Each row below holds a small network's activations on one input, seen along a few directions.
Each table varies a few parts of the input and shows all the possible inputs, shuffled.
Descriptions start from the smaller parts, as in this example, which fits no table here: one of 8 places around a ring, together with either a single point or one of 9 places around a ring or (one of 3 separate values, together with one of 6 places along a line).
Shared parts are said once, and a part with two or three values counts as separate values.

Rows:
r1: [-25 -40 -37 46 -7 -40 -57 -42 -34 -32 55 -22 -21]
r2: [-56 90 -64 -6 47 -8 -75 -29 37 87 -81 -23 42]
r3: [4 45 -7 -5 -56 -22 -61 25 23 29 43 -42 -20]
r4: [33 36 46 33 -24 82 65 0 13 24 -63 -10 -4]
r5: [-29 33 -25 -32 -68 -55 -38 46 20 16 6 -44 -21]
r6: [16 26 78 -5 -36 72 72 35 0 35 4 6 -8]
r7: [-10 -42 -24 4 -13 -38 -82 -35 -31 -42 27 -28 -23]
r8: [-60 23 -65 -15 116 -1 -92 -82 4 19 -30 17 37]
r9: [14 -20 18 -15 53 71 72 -49 -49 -10 -24 77 60]
r10: [17 46 -30 36 -39 -45 -19 14 34 26 48 -49 -38]
r11: [14 -49 -38 -11 13 -67 -32 -30 19 -42 46 -24 -45]
r12: [-27 -38 -35 -25 14 -70 -46 -11 -13 -54 16 -24 -58]
r13: [-7 46 -32 32 -45 -15 -43 22 4 22 57 -58 -6]
r14: [-4 -68 41 2 1 69 72 -21 -25 -24 15 45 -22]
r15: [41 46 52 -7 39 39 76 95 9 -7 -49 52 82]
r16: [-20 -70 73 12 20 17 64 -4 -34 -26 -29 72 27]
r17: [45 54 47 -3 -7 81 69 -1 18 29 -56 39 81]
r18: [38 23 -26 -21 -37 -49 -22 29 63 29 25 -63 -34]
r19: [-31 -53 -49 -35 -15 -53 -53 -4 -1 -49 39 4 -33]
r20: [1 36 -33 -28 -50 -54 -36 56 31 16 -3 -35 -50]
r21: [9 -51 -44 34 2 -45 -43 -46 -5 -22 68 -16 -35]
r22: [-6 7 89 2 -20 33 79 62 8 22 -45 19 31]
r23: [9 -38 21 20 20 73 64 -60 -42 -20 -40 36 -20]
r24: [31 -42 43 -13 93 26 66 31 -49 -27 -28 68 77]
Question: Changing only one part turns r5 into r19. The same change can be made to r15. Which row results?
Answer: r24
Question: What is each input in this table made of?
Answer: one of 2 separate values, together with either a single point or one of 5 places around a ring or one of 6 places around a ring
Question: Which other rows does r14 become when the choice among 2 separate values takes its other values? List them by row number.
Answer: r6

Rows:
r25: [-30 5 -89 -7 -34 -101 -111 -24 21 -7 74 -77 -72]
r26: [13 -3 24 0 -11 11 30 20 -4 3 -2 9 0]
r27: [11 -22 27 5 -4 26 26 -2 -12 -13 -3 14 4]
r28: [8 -22 23 3 0 20 27 9 -12 -15 -3 20 8]
r29: [-2 26 5 -4 11 9 10 13 4 15 -23 5 20]
r30: [4 -30 15 -4 23 19 17 -13 -17 -14 -15 32 13]
r31: [-36 1 -90 -12 -33 -106 -113 -11 21 -5 74 -76 -66]
r32: [-2 27 5 2 5 19 10 0 8 15 -22 1 21]
r33: [8 26 14 2 -18 8 15 16 11 17 -15 -2 2]
r34: [7 -29 11 2 29 27 20 -27 -15 -17 -10 30 18]
r35: [15 4 24 4 -8 25 29 14 1 1 -1 7 -1]
r36: [3 -4 8 8 32 26 12 -16 -5 3 -20 15 22]
r37: [7 26 9 -3 -10 1 19 25 8 12 -11 -1 9]
r38: [-7 -6 13 3 18 14 9 -4 -8 5 -23 22 23]
Question: What is each input in this table made of?
Answer: one of 2 separate values, together with either a single point or one of 6 places around a ring
Question: Changing only the choice among 2 separate values turns r38 into r36. The same change can be made to r30. Which row results?
Answer: r34
